These are the activations of a small network on made-up records, seen along a few directions, one row for each record.
Each row is followed by the record's values for the fields SUSA, BIZAF, VIMA, TEL, GUGU, NEP, KOL.
A field that a record lacks is left out.
The largest differences between rows may come from other fields.
(in the rows, 500 means zero)
Strong random noise was added to every row along 7 fixed directions; ignore it. To show where, here is one row again and again, with new noise each time:
[227 283 549 592 616 381 420 586 436 723 650 492 453 656 361 697 445 598
 840 739 561 600 474 158 489 713]
[337 590 159 563 525 454 660 404 845 730 491 435 470 448 517 772 475 683
 635 617 271 596 313 414 366 657]
[413 396 455 394 479 412 342 511 225 492 630 466 400 720 702 490 534 366
 513 546 602 451 488 488 377 482]
[510 412 559 573 563 421 441 562 525 449 562 443 415 551 595 610 402 440
 490 539 466 509 499 362 475 436]
[686 465 848 668 408 533 538 514 639 269 424 470 394 397 434 679 515 708
 476 482 370 491 533 259 699 383]
[238 476 305 591 252 443 566 447 761 709 565 657 721 571 601 470 511 461
 545 566 368 458 305 580 569 631]
[617 504 668 633 252 503 551 432 678 380 420 555 493 454 576 539 532 516
 381 424 414 387 446 480 596 408]
[422 586 308 359 723 576 472 398 429 525 503 421 344 500 510 681 535 753
 589 715 347 572 467 456 423 503]
[317 402 407 580 327 382 489 504 597 648 596 569 586 633 628 508 480 374
 549 532 495 456 377 481 470 592]

[396 574 341 433 539 566 539 224 447 832 316 601 399 499 299 562 594 638
 676 684 655 375 432 566 248 700]
{SUSA: kamo, VIMA: kigar, TEL: rade, NEP: nema, KOL: beli}
[440 451 397 580 559 436 490 523 622 645 496 538 575 505 552 449 331 285
 475 540 549 439 503 534 383 517]
{SUSA: kamo, VIMA: kigar, TEL: fut, GUGU: fov, NEP: nema, KOL: beli}
[479 418 635 505 521 488 474 425 363 604 455 542 444 521 374 474 499 517
 602 608 688 470 555 454 428 574]
{SUSA: zari, BIZAF: vuri, TEL: rade}
[725 572 641 607 551 467 508 531 625 365 472 410 332 419 409 659 484 464
 414 279 464 509 504 373 485 426]
{SUSA: zari, BIZAF: siso, TEL: pib}
[532 643 385 416 312 612 582 185 459 699 239 595 427 467 408 495 695 611
 548 564 634 261 440 665 277 615]
{SUSA: kamo, VIMA: kigar, TEL: pib, NEP: nema, KOL: beli}
[665 515 640 584 472 500 546 376 591 481 355 520 400 396 478 523 440 466
 401 484 558 417 527 517 407 431]
{SUSA: zari, BIZAF: vuri, TEL: rade}
[538 569 370 519 430 502 574 481 683 494 449 489 577 450 631 490 465 448
 390 483 386 459 456 608 484 437]
{SUSA: zari, BIZAF: vuri, TEL: pib}
[536 514 445 542 425 483 501 539 527 512 483 510 598 507 594 367 452 257
 387 380 592 385 485 643 446 458]
{SUSA: lon, TEL: pumeg}
[624 560 528 426 335 543 537 387 346 461 380 468 422 507 531 434 634 498
 453 419 655 374 522 596 384 479]
{SUSA: kamo, VIMA: kigar, TEL: fut, GUGU: muzu, NEP: vop, KOL: beli}
[290 565 318 443 520 561 561 426 536 706 510 543 588 481 365 501 550 655
 651 606 464 580 434 545 502 687]
{SUSA: dapa, TEL: fut, GUGU: fov}
[586 545 367 337 474 461 463 539 344 306 585 355 402 570 768 508 580 452
 382 381 438 544 505 571 406 405]
{SUSA: kamo, VIMA: zilik, TEL: fut, GUGU: tumu, NEP: vop, KOL: tam}
[320 486 393 524 643 525 575 559 626 664 533 492 635 444 360 556 427 660
 679 693 405 643 502 424 584 628]
{SUSA: zari, BIZAF: vuri, TEL: fut, GUGU: tumu}
[507 502 447 489 590 496 480 565 588 403 569 544 644 450 675 327 333 320
 286 486 393 559 524 697 589 341]
{SUSA: zari, BIZAF: vuri, TEL: rade}
[844 610 632 547 369 486 623 353 606 327 328 383 242 342 579 610 516 503
 281 257 519 477 511 529 315 385]
{SUSA: zari, BIZAF: vuri, TEL: rade}
[277 437 371 498 547 497 473 590 521 571 616 545 666 565 514 501 498 600
 656 686 367 564 459 449 644 588]
{SUSA: kamo, VIMA: zilik, TEL: pumeg, NEP: vop, KOL: tam}
[537 527 400 383 561 467 534 502 386 475 535 340 396 503 580 535 516 514
 501 474 536 605 541 503 354 503]
{SUSA: zari, BIZAF: vuri, TEL: fut, GUGU: tumu}
[585 585 538 664 782 526 589 518 761 606 404 491 465 275 176 624 345 544
 575 470 482 582 527 396 471 570]
{SUSA: lon, TEL: rade}
[669 608 366 482 674 519 535 441 560 483 372 356 336 412 555 606 427 486
 422 509 495 441 529 518 285 401]
{SUSA: zari, BIZAF: vuri, TEL: pumeg}
[728 584 724 709 157 439 654 497 795 395 426 466 400 394 374 669 630 560
 464 116 449 498 422 335 565 554]
{SUSA: zari, BIZAF: siso, TEL: fut, GUGU: tumu}
[568 534 721 420 403 659 430 407 248 400 408 595 480 499 356 396 677 660
 516 527 593 385 571 559 644 480]
{SUSA: zari, BIZAF: vuri, TEL: pumeg}
[505 545 383 596 429 444 615 462 787 569 483 528 563 398 584 470 388 389
 370 402 413 557 412 623 447 511]
{SUSA: zari, BIZAF: vuri, TEL: rade}
[503 542 579 489 502 613 548 412 518 514 387 535 502 418 328 547 585 759
 602 641 452 481 529 448 603 542]
{SUSA: zari, BIZAF: vuri, TEL: fut, GUGU: tumu}
[491 337 703 449 340 382 446 606 225 357 657 382 357 665 553 623 666 620
 647 422 568 639 533 242 529 581]
{SUSA: kamo, VIMA: zilik, TEL: pib, NEP: vop, KOL: tam}
[506 460 637 587 479 505 447 717 503 429 586 551 732 523 382 332 494 333
 498 357 549 471 557 495 755 469]
{SUSA: zari, BIZAF: vuri, TEL: fut, GUGU: tumu}
[586 509 681 634 526 534 649 467 698 458 398 443 452 319 325 670 473 769
 585 568 413 599 521 315 591 519]
{SUSA: dapa, TEL: rade}
[506 399 580 429 403 412 455 500 238 506 548 434 407 629 551 473 585 448
 571 476 713 497 544 452 374 554]
{SUSA: zari, BIZAF: vuri, TEL: rade}
[544 647 500 407 618 650 469 336 331 547 379 518 356 458 240 582 670 699
 630 556 567 410 512 490 446 567]
{SUSA: lon, TEL: pumeg}
[321 439 394 494 460 396 524 609 424 667 646 407 525 633 396 598 609 537
 765 460 570 633 451 324 470 722]
{SUSA: zari, BIZAF: vuri, TEL: pib}
[735 532 635 540 729 515 505 385 509 450 332 366 192 375 439 711 380 552
 454 584 561 456 591 364 273 384]
{SUSA: dapa, TEL: pib}
[423 409 402 578 318 383 544 725 605 462 640 432 740 587 732 388 447 274
 463 385 477 508 468 510 582 473]
{SUSA: lon, TEL: fut, GUGU: muzu}
[461 502 380 484 550 470 489 578 536 431 588 415 476 537 631 628 497 555
 517 520 343 568 451 425 511 477]
{SUSA: lon, TEL: pumeg}
[406 379 792 510 420 590 311 446 363 493 521 827 632 581 407 252 492 392
 419 605 591 318 540 603 747 430]
{SUSA: lon, TEL: pib}

Here are new rows. What are their fields?
[383 474 536 386 528 636 395 496 255 495 497 635 668 559 469 283 545 532
 537 684 556 415 578 644 663 472]
{SUSA: kamo, VIMA: kigar, TEL: fut, GUGU: muzu, NEP: vop, KOL: beli}
[469 368 699 550 437 488 419 637 478 353 613 630 736 526 599 241 398 327
 363 499 484 508 568 599 778 366]
{SUSA: zari, BIZAF: vuri, TEL: rade}
[688 473 633 527 549 518 426 630 465 240 483 445 538 484 673 404 401 355
 302 465 467 422 608 549 610 241]
{SUSA: zari, BIZAF: vuri, TEL: pumeg}
[329 571 229 273 489 478 415 506 290 484 693 511 514 660 643 431 661 511
 520 426 409 624 399 652 497 568]
{SUSA: kamo, VIMA: zilik, TEL: rade, NEP: vop, KOL: tam}
[372 467 405 531 473 460 525 474 524 710 495 518 455 561 410 631 537 567
 670 547 544 508 422 396 387 679]
{SUSA: kamo, VIMA: kigar, TEL: pib, NEP: nema, KOL: beli}
[436 357 529 411 287 359 464 642 228 458 673 386 522 707 668 426 612 383
 570 390 670 569 532 443 460 569]
{SUSA: zari, BIZAF: vuri, TEL: fut, GUGU: tumu}
[469 422 428 335 495 456 344 717 231 270 723 427 576 685 821 360 526 329
 384 421 442 549 553 572 596 342]
{SUSA: kamo, VIMA: kigar, TEL: pib, NEP: nema, KOL: beli}
[463 517 446 521 438 487 576 500 676 485 531 528 588 451 557 499 484 545
 450 493 345 580 446 536 591 489]
{SUSA: zari, BIZAF: vuri, TEL: pib}
[365 374 442 533 205 300 488 677 465 529 705 500 660 690 684 365 558 267
 537 289 583 565 416 524 521 625]
{SUSA: zari, BIZAF: vuri, TEL: rade}
[548 442 808 456 646 645 341 459 289 342 468 687 544 454 400 308 445 506
 397 657 556 416 634 598 710 342]
{SUSA: lon, TEL: rade}
[569 590 497 521 305 530 643 394 650 428 417 436 391 424 488 711 666 812
 559 456 328 535 430 367 515 559]
{SUSA: kamo, VIMA: zilik, TEL: fut, GUGU: fov, NEP: vop, KOL: tam}
[448 479 467 465 532 489 456 386 409 653 463 569 461 534 490 453 454 363
 502 576 663 401 502 586 314 555]
{SUSA: lon, TEL: fut, GUGU: tumu}
[334 315 742 526 324 510 308 567 332 477 634 763 681 681 505 265 532 361
 481 546 585 369 506 536 781 477]
{SUSA: lon, TEL: pumeg}
[534 696 443 470 466 680 599 266 631 579 306 607 485 340 330 547 601 745
 487 563 387 433 438 630 517 542]
{SUSA: zari, BIZAF: vuri, TEL: pib}
[380 391 600 654 385 455 541 537 628 674 494 599 580 531 335 571 498 536
 668 531 545 480 457 333 565 659]
{SUSA: kamo, VIMA: kigar, TEL: pib, NEP: nema, KOL: beli}
[662 545 548 685 271 498 630 467 793 472 330 536 623 382 582 425 444 331
 335 375 512 295 464 603 496 402]
{SUSA: lon, TEL: pumeg}
